Each row below holds a small network's activations on one input, seen along a few directions.
Each table varies a few parts of the input and shows all the possible inputs, shuffled.
A made-up example of a description, with smaller parts first: values(3) and (point or ring(9) or (line(4) and ring(5))).
Shared parts are said once, and a part with two or three values counts as separate values.
In the rows, zero is written as 128.

Other details of the inputs vary at random and push rows far along two fixed directions, the same in every table; ignore that.
These rows show it; all are for the same input, with only those details redrawn:
[132 164 132 121  93 130 188 155 100 135 168 153  87 126 163 225]
[149 156 113 173 132 133 122 169 113 170  81  69 128 145 136 101]
[152 169 106 174 169 146  96 152 132 165  87  53 149 135 111  75]
[136 208 116 109 195 168 126  99 151 111 214 126 140  92  97 181]
[140 122 133 166  32 100 197 212  66 179  71 120  69 168 201 179]
[154 198  96 165 236 170  56 115 165 148 119  36 183 112  68  49]
[151 183 103 165 195 156  84 135 145 154 109  53 160 123  95  75]
[153 171 104 176 177 148  89 150 135 165  85  47 153 134 106  67]

A family of inputs:
x1: [128  68 119 162 100 109 108 122 126 155  38 146 159 131 136  52]
x2: [123 117 127  81 170 109 119  69 166 122 173 204 150  90 110 143]
x3: [118 119 116  80 171 111 121  88 160  95 184 193 126 117  86 137]
x4: [137 149 124 177 107 147 128 181 101 146  87  62 126 144 166  52]
x5: [123 213 129  87 242 175  62  70 155 103 240 119 141  84  69 155]
x6: [114  95 120  87 127  82 132 121 134  90 192 191 115 122 114 172]
x7: [137 121 107  81 153  93 132 117 156  85 207 184 141 107  89 147]
x8: [140 169 142 144 173 152  84 129 102 159  70  75 129 149 102  51]
x9: [127 130 120  77 162  94 155 116 154  54 216 164 157 105 109 107]
x10: [130 161 146 111 101 173 147  92  91 137 150 169 103 105 160 198]
x11: [119 114 153 159  20 137 178 183  46 169  54 147  50 173 196 160]
x12: [154 197  96 166 235 170  56 116 165 149 117  36 183 113  68  48]
x13: [123 117 139 177  61 134 121 182  60 159  62  94  92 161 167 118]
x14: [129 181 140  97 132 132 169 150 119 120 210 137  93 115 169 169]
x15: [134 144 148 148 123 122 101 161  74 152  84  79 114 154 133  94]
x16: [134 152 155 130  83 166 169 107 105 134 138 178  88 116 186 226]
x17: [ 97  56 125 103 113 128  94 111 162  98 134  94 160 134  76 100]
x18: [148  78 122 128 121  83 112 117 114 140  57 135 157 140 122  57]
x19: [139 128 103 162 246 162  31  47 223 113  99 111 229  87  54  11]
x20: [157 161 125 149 180 152  63 110 122 195  68  70 142 127 124  58]
x21: [131 162 141 117  72 152 172 152  81 116 173 164  89 121 155 206]
x22: [107 110 104 103 162 103 130  94 162  76 199 176 142 108  97 176]
x23: [128 176 110 164 212 161  60 113 145 146 117  52 155 122  92  85]
x24: [103  15 138 148  37  95 136 170 146 124  59  91 124 175 139 115]
x25: [117 158 154 120 100 145 183 110 105 172 134 180  90 110 190 230]
x26: [123 105 155 185  22 122 167 199  65 151  65 126  61 171 207 181]
x27: [127  65  98 165  76  58 183 195 131 129  78 116 125 157 179  76]
x28: [134 119  95 164 224 154  47  80 204  93  97 105 192 122  46  13]
x29: [157 164 140 141 168 150  79 107 101 175  63  75 150 129 121  59]
x30: [129  71 114 164  66  84 180 184 142  91 105 143 124 148 177  95]
x31: [141 179 138  97 127 134 148 143 107 132 193 150  95 117 136 192]
x32: [125 114 158 178  27 137 184 186  72 162  47 145  50 177 205 172]
x33: [101 146 176  58 124 155 129 109 118 116 192  93 112 125 107 195]
x34: [151  87 113 134 116  70 120 165 116 116  85 120 156 150 101  50]
x35: [105  85 120 108  92 106 141 120 117  71 175 195 121 121 120 171]
x36: [114  88 118 107  61  93 202 155 121  68 185 195 113 123 168 155]
x37: [113  59 132 104 144  98  71 126 158 119  89  49 178 152  62  37]
x38: [125 124 108  81 160  91 152 123 168  73 225 170 139 105 122 124]
x39: [ 91 127 165  86  78 173 139 120 113 120 179 105  98 127 129 211]
x40: [108 112 141 141 115 147 106 149 134 177  80  21 123 157 126 122]
x41: [115 136 111  91 207 133 119  37 196 104 190 196 178  71  91 156]
x42: [100 142 163  64 128 155 120 114 137 136 199  95 100 124 115 203]
x43: [117 114 127  81 161  96 115  98 135  64 195 174 148 113  81 139]
x44: [142 189 149  91 137 140 148 132  96 110 191 143 115 114 119 175]
x45: [122 109 146  78 133  99 149  80 132 109 154 213 146 101 123 151]
x46: [137 151 136 149 140 139 101 150 103 184  70  93  96 157 134  84]
x47: [141 199 131 127 170 185 120 106 152  89 203 135 136  95 104 175]
x48: [136  49 115 155  51  93 138 139  97 148  37 156 129 149 161  89]
x49: [139  58 106 161  47  80 147 187  98 123  65 141 129 158 139  82]
x50: [ 95 119 174 104  63 167 161 133 129 116 168 113  85 136 153 238]
x51: [146  65 111 176 103 108 111 122 145 136  35 132 154 141 140  67]
x52: [133  77 124 139 119  81 116 147 111 133  47 128 135 167 107  38]
x53: [111  85 124 126  99 107 147 123 144  64 169 193 120 124 129 184]
x54: [144  77  87 167 114  74 129 170 140 137  66 108 153 152 117  66]
x55: [144 162 140 151 175 151  73 114 126 206  65  88 141 122 134  65]
x56: [103  26 139  97  57  69 136 165 133 142 102 106 110 168 130 130]
x57: [136 113 142 159  37 113 189 164  64 203  42 135  69 157 223 187]
x58: [102  40 115 129 105  92 112 142 166 139  80  65 151 158 102  94]
x59: [126 180 173  87 137 152 149  89  98 147 159 176 114  99 151 189]
x60: [109 107 110 103 141 109 159  97 155  97 162 195 120 123 110 169]
x61: [131 191 151  91 141 137 169 138 107  98 207 130 113 113 152 152]
x62: [139 134 138 193  69 134 167 203 106 143  77  82  99 157 204  98]
x63: [141 182 104 172 199 153 102 145 156 147 115  33 159 124 128  41]
x64: [119  97 109 131 140 130 106 104 142  99 113 157 145 131  88  78]
x65: [121 185 150 112 155 193 117  68 124 139 164 165 134  83 132 169]
x66: [124 164 164 134 111 175 156  98 124 142 139 179 105 102 175 208]
x67: [132 104 120  75 135  98 139  79 144 113 174 208 128 103 125 169]
x68: [127 115 103  98 167 117 134  59 169 105 166 185 157  94 110 161]
x69: [115 185 134 112 163 168 148  96 130 131 171 152  98 117 127 196]
x70: [133 123 109 113 147 127 137 104 177  51 204 187 156  99  90 160]
What do these inputs look like to the network? -> values(2) and ring(5) and (point or line(6))
List by row number the other rows that have the values(2) part and the ring(5) part in common with x26. -> x16, x32, x47, x50, x62, x66
List by row number the other rows that have the values(2) part and the ring(5) part in common with x29. -> x8, x15, x33, x44, x59, x61
A walk changes only the line(6) part. It starts at x38 and steps to x7. List the rest of the walk in order. -> x6, x3, x67, x2
Which other rows does x13 become when the line(6) part takes its other values? List them by row number. -> x4, x10, x11, x21, x65
Which other rows does x31 become when the values(2) part takes its other values? List them by row number. -> x7

A family of inputs:
x71: [143 117 130 175 107 123 113 158 105 186  32  82 127 153 151  72]
x72: [137 161 125 138 190 161  72  96 145 147 115  94 157 113  96  79]
x73: [113 138 141  86 126 136 141 120 130 101 190 137 114 120 114 181]
x74: [113 136 141  90 125 135 140 122 132 102 192 138 115 119 119 180]
x75: [125 167 133 110 142 156 145  98 132 113 181 170 119 102 132 193]
x76: [139 165 118 150 195 160  77 103 154 147 109  89 160 115  98  75]
x77: [133 126 109 145 180 138  84  99 165 111 116 111 172 114  91  62]
x78: [114 143 137  88 135 135 145 115 138  98 203 136 121 113 118 187]
x79: [139 162 118 156 178 164  87 106 146 138 109  95 157 116 109  78]
x80: [117 120 131  90 131 123 140  92 138 100 179 185 128 109 121 173]
x81: [138 163 123 137 196 164  71  94 143 145 111  91 160 115  90  77]
x82: [137  75 119 165  96  95 118 159 118 165  31  99 137 158 143  58]
x83: [136  84 123 183  67 100 128 205 101 167  32  58 115 178 155  69]
x84: [124 152 130  94 137 125 153 130 127  94 204 146 117 116 122 171]
x85: [116 139 136 105 118 141 153 129 136  93 191 139 115 120 126 178]
x86: [126  75 130 144  46  88 177 166 100 136  87 170  98 151 175 158]
x87: [135 127 104 139 198 135  77  93 172 121 119 104 175 114  83  59]
x88: [117  92 138 136  48  95 177 187  95 141 105 120  83 163 177 164]
x89: [121  79 142 123  59  91 165 148  97 135  95 171  98 150 161 157]
x90: [126 134 122  95 140 113 150 106 134  94 184 193 131 106 124 161]
x91: [141 135 140 139  75 110 174 162  81 155 102 160  88 142 183 158]
Changing only one part turns x83 into x75. The same change can be made to x88. Which row results? -> x76
What do these inputs look like to the network? -> values(3) and (point or line(6))
Which other rows does x86 become when the line(6) part takes its other values? List them by row number. -> x77, x80, x82, x87, x89
Which other rows does x85 become when the values(3) part takes its other values? List them by row number. -> x77, x79

A family of inputs:
x92: [116 105 142 110  74 113 172 143 108 123 142 162  93 138 158 185]
x93: [124 113 127 130 115 122 128 139 127 132 115 117 126 137 128 121]
x94: [131 162 137 124 145 150 117 123 117 133 141 117 121 124 120 141]
x95: [133  90 127 160  65  97 158 180 100 149  68 117 108 159 166 116]
x96: [129  84 136 151  62 101 149 168  94 162  58 126 106 160 166 119]
x97: [131 132 126 119 135 126 127 118 129 120 142 141 132 121 124 126]
x98: [125 130 128 126 130 128 136 124 134 116 141 141 128 125 128 131]
x99: [136 169 125 142 165 160 104 119 131 131 132 104 136 120 112 113]
x100: [135 117 118 145 127 115 116 148 125 137 100 102 137 141 126  89]
x101: [123 137 151 112  80 123 177 147  96 145 141 150  86 133 175 197]
x102: [135 165 126 137 164 153 114 118 139 139 133 102 140 117 124 114]
x103: [129 107 132 141 108 110 125 150 116 145  88 111 124 148 136  97]
x104: [135 115 127 140 126 118 113 137 123 144  88 110 137 137 125  88]
x105: [121 137 125 110 142 139 130 108 147 101 175 143 135 113 115 160]
x106: [127 144 126 110 146 138 135 102 142 104 167 159 135 107 118 151]
x107: [127 127 128 125 131 134 125 113 136 118 138 138 133 120 125 133]
x108: [131 108 126 143 115 121 118 138 122 147  82 111 132 140 130  96]
x109: [128 131 119 133 152 137 109 117 149 117 138 111 148 119 106 113]
x110: [131 163 130 134 163 162  97 114 130 137 131  98 135 122 107 118]
x111: [136 109 125 147 109 111 127 149 112 148  84 122 128 143 141  96]
x112: [121 137 125 105 151 134 128  99 144 117 166 153 130 112 112 163]
x113: [114 118 145  97  69 113 199 133 103 102 176 205  85 123 172 227]
x114: [134 110 129 141 117 115 117 140 118 144  86 110 131 142 132  91]
x115: [126 133 127 119 137 125 128 123 131 119 145 138 130 123 122 125]
x116: [118 127 154 116  48 122 201 155  89 141 145 171  70 135 197 230]
x117: [127 124 128 117 129 116 134 123 128 131 134 144 122 127 127 146]
x118: [125 134 123 132 159 141 102 110 151 118 135 115 148 120 106 103]
x119: [127 126 129 117 129 121 132 128 129 120 144 129 129 126 120 138]
x120: [132 159 135 128 127 143 133 134 107 134 140 130 111 126 136 150]
x121: [136 109 125 153 108 116 130 147 118 145  81 122 130 143 143  99]
x122: [126 133 122 132 160 142 101 108 148 117 132 117 150 117 107 104]
x123: [123 123 129 125 127 132 130 124 137 116 141 134 127 125 127 138]
x124: [125 139 133 100 148 134 128 101 137 111 169 156 134 111 114 154]
x125: [129 133 125 121 160 133 105 116 144 120 138 112 144 123 104 104]
x126: [128 130 126 119 137 126 128 126 133 117 147 134 129 124 123 127]
x127: [132 109 122 152 108 114 131 156 123 138  89 110 126 145 139  98]
x128: [125 130 131 115 143 128 120 115 132 118 141 133 135 121 117 126]
x129: [127 133 125 119 143 128 123 118 131 117 144 137 135 119 121 123]
x130: [134 115 121 150 128 122 119 144 131 135  95 106 134 140 129  88]
x131: [127 107 128 143 117 121 117 139 121 143  86 108 131 142 131  96]
x132: [126 143 121 113 154 132 135 103 146 111 167 159 132 110 117 158]
x133: [133 111 124 152 123 126 112 135 129 143  86 112 140 137 130  93]
x134: [125 126 130 114 129 122 130 129 131 119 144 131 127 127 121 136]
x135: [130 111 121 151 123 124 113 144 134 136  94 100 136 139 126  93]
x136: [136 166 126 131 169 150 108 118 136 142 137  98 141 116 120 108]
x137: [127 129 121 128 144 130 121 112 144 125 136 138 134 120 119 137]
x138: [134 136 133 160 109 141 121 152 105 155  85  99 114 144 145 117]
x139: [122 104 134 126  83 111 157 149 110 132 120 137 108 141 148 157]
x140: [126 142 124 106 147 130 134 113 138 104 179 146 134 111 113 153]
x141: [125 128 129 117 138 135 120 109 135 121 139 133 135 121 117 129]
x142: [131 133 125 119 136 126 128 119 129 122 140 143 133 119 123 127]
x143: [123 140 129 100 145 131 130 110 140 104 177 142 133 116 111 156]
x144: [123 119 132 113  96 112 161 143 115 118 150 157 106 130 147 166]
x145: [130 159 131 128 161 155 108 113 138 144 132  95 138 119 119 119]
x146: [122 123 127 118 126 128 130 125 133 120 142 128 129 129 121 141]
x147: [130 135 121 132 158 142 102 106 149 121 129 121 151 115 106 105]
x148: [136 110 119 148 115 105 128 149 117 153  84 121 124 144 139 103]
x149: [126 112 127 143 124 123 112 137 128 142  92 103 134 142 124  90]
x150: [127 143 127 110 146 138 134 101 141 103 170 157 134 109 119 150]
x151: [131 137 116 132 156 135 112 120 148 115 139 115 148 123 108 108]
Changing only one part turns x111 into x124. The same change can be made to x144. Which row results? -> x134
Changing only one part turns x120 into x99. The same change can be made to x142. Which row results? -> x106
What do these inputs look like to the network? -> ring(5) and (values(2) or line(10))
List by row number the other rows that have the ring(5) part in common with x146. -> x92, x93, x96, x108, x110, x112, x131, x139, x141, x145, x149
Which other rows does x99 become when the values(2) part takes its other values? List them by row number. -> x102
Which other rows does x140 become when the ring(5) part takes its other values? List them by row number. -> x95, x109, x119, x139
